These are the activations of a small neural network, seen along a few directions. Each row is one input.
Each table varies a few parts of the input and shows all the possible inputs, shuffled.
Descriptions start from the smaller parts, as in this example, which fits no table here: ring(5) and (point or line(9) or (values(2) and line(6))).
Shared parts are said once, and a part with two or three values counts as separate values.
In the rows, zero is written as 128.

Other details of the inputs shift rows strongly along two fixed directions, in all tables alike. That doesn't count.
These rows show it; all are for the same input, with only those details redrawn:
[100  84 131  52 150  83  30 175 115 201 124 161 126  71  81 137 187]
[160 117 128  55 130 123 183 111 164 106  66 136 131  74 134  73 117]
[156 118 127  62 130 122 173 116 159 109  73 134 129  78 130  77 118]
[157 150 119 132 113 143 176 122 147  83 102 100 112 131 129  71  86]
[124 155 115 183 112 138  94 162 110 115 156  88  97 169 100 103 102]
[154 156 118 150 110 148 170 126 141  79 112  92 108 144 127  73  81]
[156 118 128  61 131 122 173 116 159 109  72 134 129  78 130  77 118]
[141  95 132  27 143 100 133 129 153 147  74 157 135  53 118  96 151]

Table:
x1: [134  99 140  72 133 131 197  98 141 111  85 142 155  99 177 116 139]
x2: [122  68 127  39 147  95 124 144 150 175  98 182 149  69 104 141 169]
x3: [160 188 133 160 126 154 161  83 134  83 127 101 133 136 147 106  85]
x4: [ 98 114 152  95 155  78  17 151  96 195 149 167 125  80  92 191 180]
x5: [128 131 104 154 112 134 154 135 143 139 128 132 130 144 123 110 122]
x6: [ 97  96 128  96 132 129 102 129 116 177 127 149 150 111 146 149 177]
x7: [101 123 106 166 118 131  96 161 114 150 160 130 117 163  95 135 120]
x8: [126 168 128 213 118 130 109 120 116 119 172 125 121 175 124 158 113]
x9: [140 164 133 169 106 171 161 109 113  65 129  66 110 168 164  89  84]
x10: [152 101 152  53 152  89 158  89 150 131  84 188 156  65 140 151 147]
x11: [118 156 110 185 113 138 109 158 114 113 151  93 105 171 105 106  99]
x12: [121 147 132 182 127 127  81 124 117 142 172 137 124 156 107 178 128]
x13: [149 167 132 181 116 132 179  92 131  79 131 128 126 157 143 130  85]
x14: [116 141 145 118 139 101  43 127 101 149 141 144 115 107 103 154 142]
x15: [126 142 122 160 104 165 191 102 118  89 119 103 133 165 171 107  99]
x16: [ 82 127 118 187 115 151  74 149  80 142 183 102 119 186 124 158 130]
x17: [ 73  88 140  72 150 104  20 161  86 194 140 140 135  97 120 163 193]
x18: [121 121 126 124 132 115 110 165 126 148 131 123 117 115 105 124 135]
x19: [104 123 114 178 122 117  99 172 111 148 165 126 120 167  99 136 133]
x20: [116 129 114 203 123 131  89 178 117 146 182 114 119 183 100 145 133]
x21: [157 117 123  87 136 125 187 127 165 110  87 126 121 100 126  98 122]
x22: [111 132 142 100 143  93  57 121 111 157 128 156 128  94 109 159 149]
x23: [165 132 143 108 138 118 180  83 161 107 101 159 149  99 150 139 123]
x24: [146 179 122 197 102 145 183  83 125  77 129 119 121 169 145 121  70]
x25: [148 104 114  67 123 121 217 105 166 121  64 163 149  85 142  88 122]
x26: [145 114 141  78 138 142 180 106 143 104  91 111 130 104 165 115 135]
x27: [ 97 123 129 173 124 141  93 146 103 150 170 111 133 168 142 154 153]
x28: [152 141 110 171 110 156 189 128 159  98 131 110 126 162 128 106  93]
x29: [147  99 139  63 133 149 202  88 163 115  84 139 159  92 175 120 140]
x30: [144 116 110  97 123 139 191 111 172 127  95 151 141 106 132 101 117]
x31: [139 170 136 194 130 124  96 131 111  98 168 105  98 171 117 158 106]
x32: [117 136 116 188 129 123  72 189 109 133 179  95  94 181  91 141 130]
x33: [154 134 118 167 116 140 198 133 146  84 123 111 127 163 134 100  88]
x34: [153 162 134 172 115 142 175  88 135  77 131 125 125 155 135 138  79]
x35: [ 96 120 134 190 125 138  79 161  81 136 184  99 124 190 133 163 138]
x36: [108 148 127 172 123 123  82 119 103 138 163 145 119 154 107 168 114]
x37: [135 108 125  53 150 119 128 133 149 161 100 141 152  72 123 101 157]
x38: [ 95 149 129 178 129 161  58 152  79 146 187  73 126 174 135 136 140]
x39: [147 114 117 109 127 125 191 123 169 128 100 145 145 110 137 103 132]
x40: [152  97 143  68 138 139 204  94 160 112  84 140 163  93 184 118 145]
x41: [106 163 121 211 114 126  71 126 100 150 179 133 118 173 110 169 125]
x42: [136 150 139 155 115 162 174 118 120  83 125  78 120 149 168 108  97]
x43: [154 157 118 151 110 148 170 126 141  78 112  92 108 145 127  72  81]
x44: [ 78  70 133  59 149 113  48 144 111 215 138 171 152  88 125 177 204]
x45: [114 151 121 179 122 128  81 116 116 144 167 142 123 151 108 169 125]
x46: [147 156 139 145 135 122 129 109 130 107 130 124 109 130 122 146 115]
x47: [115  70 150  23 164  98  91 140 125 168 106 153 141  68 144 157 198]
x48: [ 76  70 141  83 148 107  36 162  90 200 156 155 143 112 113 189 197]
The inputs of x19 and x13 match in every part but one. If x5 is changed in the same way as x19 into x13, which row does it become?
> x41
The inputs of x14 and x9 match in every part but one. If x8 is changed in the same way as x14 into x9, which row does it become?
> x27
What is each input in this table made of?
> values(3) and (point or line(5) or (values(2) and ring(5)))
Change only the values(3) part in x47. List by row number the other rows that result.
> x31, x32
A walk changes only the line(5) part. It starts at x32 and steps to x21. List the rest of the walk in order.
> x18, x11, x43

Table:
x49: [143 122 102 129  94 177 231  91 178 102  87 113 156 139 187  75 116]
x50: [183 141 116 115 113 127 209 126 183  59  77 119  88 115 117  71  65]
x51: [150 130 144 109 104 169 208  92 137  73  82  82 136 125 208  61 115]
x52: [103 113 154 121 150 113  45 181  94 179 159  99 115 104 118 156 186]
x53: [119 164 122 227 140 145  47 178 101 135 221  75 122 211 107 135 134]
x54: [ 93  40 123  13 125 108 121 156 139 160  77 164 127  80 136 113 176]
x55: [188 209 114 192 121 155 197 104 165  60 124  80 108 158 154  67  74]
x56: [157 121 139  66 143 130 206 126 150  79  68  92 108  94 147  95 120]
x57: [154 177  90 180  88 148 211 100 153  84 103 131 111 152  97  54  44]
x58: [ 99  90 157  21 155 136 112  64 115 173 105 182 174  60 163 192 162]
x59: [160 174 102 143 101 142 212  81 178  97  78 140 148 106 128  60  72]
x60: [137 118 155  89 154 138  88  69 133 131 150 154 151 107 134 199 141]
x61: [ 80  90 111 140 119 127  79 201  85 149 163 111 112 158  98 132 118]
x62: [ 98  81 163  95 166  59  91 134 110 192 138 205 151  83 131 239 213]
x63: [ 90 100 160  54 167 116  50  98 116 200 140 169 135  69 129 234 195]
x64: [ 68 141 131 207 108 174  33  97  65 145 203 102 110 204 152 205 137]
x65: [100  48 107  30 122 123 137 135 148 192  86 185 148  85 126 117 191]
x66: [ 78 127 116 156 125 145  61 160  92 168 166 102 131 171 154 125 179]
x67: [114 141 110 140 104 107 111 154 121 109 116 133  93 129  77  86  78]
x68: [160 205 138 225  94 110 220  54 124  48 117 151 133 172 155 129  42]
x69: [153 223 130 185  90 175 179  19 126  44 122 117 120 149 148 125  34]
x70: [156 138 150  99 142 103  82 142 132 140 117 126 115  78 118 118 152]
x71: [ 82 161 113 223 127 158  63 181  66 153 211  71 131 207 132 128 127]
x72: [145  69 150   8 170  87 100 147 141 138  90 145 138  69 107 126 169]
x73: [184 139 155 107 139  75 206  64 168  98  83 199 145  87 159 167 121]
x74: [109  63 139   6 158 100 117 149 106 156  79 141 147  63 132 118 163]
x75: [120 130 131  96 158 123 121 152 136 161 131 115 136  98 142 130 179]
x76: [125 121 104 154 121 146 158 160 143 147 143 118 107 149  97 128 129]
x77: [104 150 141 248 117 133 152 117  74 101 180 130 144 212 160 187  99]
x78: [120 107 135  18 147  68  87 128 119 148  63 166 123  43  91  99 144]
x79: [152 157 105 173 121 132 119 139 166 141 138 130 121 133 100 122 123]
x80: [114  71 113 107 148 105  53 181 133 200 169 166 135 129  58 157 174]
x81: [116 190 134 219 123 145  17 105  93 134 206 117  89 177  98 216 114]
x82: [ 72  86 148 154 129  91  72 124  79 174 157 185 148 155 157 216 196]
x83: [ 83 102 120 134 116 129  55 173  72 136 146  87  98 170 126 128 157]
x84: [185 130 102  94 119 127 210 108 195 113  77 161 117  93 103  86 104]
x85: [191 159 130 107 128 125 196 109 161  52  69  96  90 114 130  72  79]
x86: [106 150  99 225 104 177 137 155 115 134 176  85 145 200 131 118  96]
x87: [120 209 107 220 111 134  96 132 101 113 164  93 113 173 114  83  86]
x88: [128  77 164  51 168  91  34 163 118 183 139 144 152  69 109 147 201]
x89: [158 174 108 200 106 184 238 120 181  82 125  74 126 170 153  95  84]
x90: [181  87 128  30 149 127 213  94 218 130  67 170 187  57 144  97 147]
x91: [124 117 152 200 148  88  81 131 100 134 191 166 147 174 119 219 150]
x92: [140 102 123 128 127 124 124 172 145  99 145 112 109 153  95 113 103]
x93: [ 91 148 137 219 114 158  53 183  50 139 204  57 120 192 129 129 119]
x94: [145  69 111  16 131 139 240 106 171 144  54 177 172  64 141  84 129]
x95: [157 120 121 107 117 144 238 138 172  67  85  94  97 121 141  84  82]
x96: [106 165 140 165 119 107  33 152  78 148 154 113 112 121  94 109 126]
What is each input in this table made of?
> line(6) and (values(2) or ring(6))
The inputs of x67 and x95 match in every part but the line(6) part. If x69 is changed in the same way as x67 into x95, which row does it become?
> x63
Which other rows agree with x85 in the line(6) part? List them by row number.
> x50, x55, x70, x73, x79, x81, x84
Which other rows agree with x58 in the line(6) part? List them by row number.
> x61, x71, x74, x77, x86, x93, x94

Table:
x97: [147 131 137 100 127 128 184  88 142 100  92 141 141 106 157 116 114]
x98: [100  92 139  78 152 102  65 137 110 183 135 162 146  94 120 170 181]
x99: [151 145 134 123 129 130 173  94 145 102 108 136 134 115 143 123 107]
x100: [ 93 113 129 144 136 109  51 155  99 177 166 145 124 139 104 180 165]
x101: [100 146 119 197 116 130  63 170  87 136 177  97 102 180 100 134 121]
x102: [135 141 122 150 118 150 154 131 130 100 129  96 121 151 134 102 103]
x103: [146 124 123 117 122 135 184 125 151 103 104 124 129 124 138  98 110]
x104: [140 139 125 127 123 141 172  98 143 114 113 134 141 125 150 116 116]
x105: [134 106 129  73 143 106 121 133 144 147 104 150 134  87 118 120 149]
x106: [145 133 125 108 121 141 171 114 145 101 100 115 123 117 143  96 108]
x107: [121  82 149  34 158  95 104 121 137 176 100 176 155  56 136 157 190]
x108: [135 150 130 157 117 148 152 105 126  98 130 111 122 149 148 127 103]
x109: [127 104 123  70 136 116 132 132 145 155  99 151 143  85 125 110 151]
x110: [144 143 129 149 119 144 165 101 136  99 126 122 131 143 142 126 103]
x111: [121 111 133 118 133 116 124 127 128 143 128 150 140 120 131 150 144]
x112: [ 99 110 130 127 142 112  44 177 101 176 162 125 120 130 100 150 169]
x113: [136 163 127 194 116 143 131 119 122  99 155 106 118 172 130 136 100]
x114: [148 124 121 109 124 135 183 119 152 106  97 124 127 117 137  99 113]
x115: [127 148 117 181 113 147 119 147 118 111 155  99 109 171 113 116 102]
x116: [111 156 118 207 116 132  69 168  98 133 179  96  99 179  92 135 111]
What is each input in this table made of?
> values(2) and (point or line(4) or line(5))

Table:
x117: [159 162 126 171 120 141 197  94 143  76 118 111 128 154 170 115  99]
x118: [103 140 134 131 133 108  48 116  97 165 149 154 118 115 106 178 155]
x119: [ 90 128 117 185 115 139  79 185  94 155 172 100 105 180 112 140 134]
x120: [101  84 121  73 137 117 102 139 129 184 114 159 145  95 120 131 170]
x121: [162 137 112 107 114 147 233  94 184  87  75 129 145 107 150  76  91]
x122: [161 173 105 216 103 167 190 133 154  72 140  84 107 188 124  94  60]
x123: [117 133 132 153 134 119  67 161 100 137 155 103 105 148  96 141 134]
x124: [165 113 142  37 144 110 165 100 168 116  72 161 134  61 136  94 136]
x125: [114  80 149  64 148 111 107 116 135 156 115 160 147  85 148 169 174]
x126: [113 165 125 216 110 135  49 156  79 135 194  91 113 183  97 124 118]
x127: [131 101 132  71 144  93 134 117 148 150 109 186 146  79 116 156 140]
x128: [100 143 127 199 124 114  79 149  90 138 177 133 119 170 107 162 126]
x129: [106  92 134  42 146 106  79 130 119 169 105 153 142  75 126 132 169]
x130: [115 108 138 104 145 139 121 118 119 151 139 137 154 123 147 158 162]
x131: [169 138 121 120 117 149 244 105 177  77  84 111 129 125 149  77  86]
x132: [139 150 133 161 114 152 152 135 112  82 129  77 111 160 143 100  93]
What is each input in this table made of?
> point or line(5) or (values(2) and ring(5))
A walk changes only the line(5) part. It starts at x127 and steps to x128. List the rest of the walk in order.
> x117, x125, x130
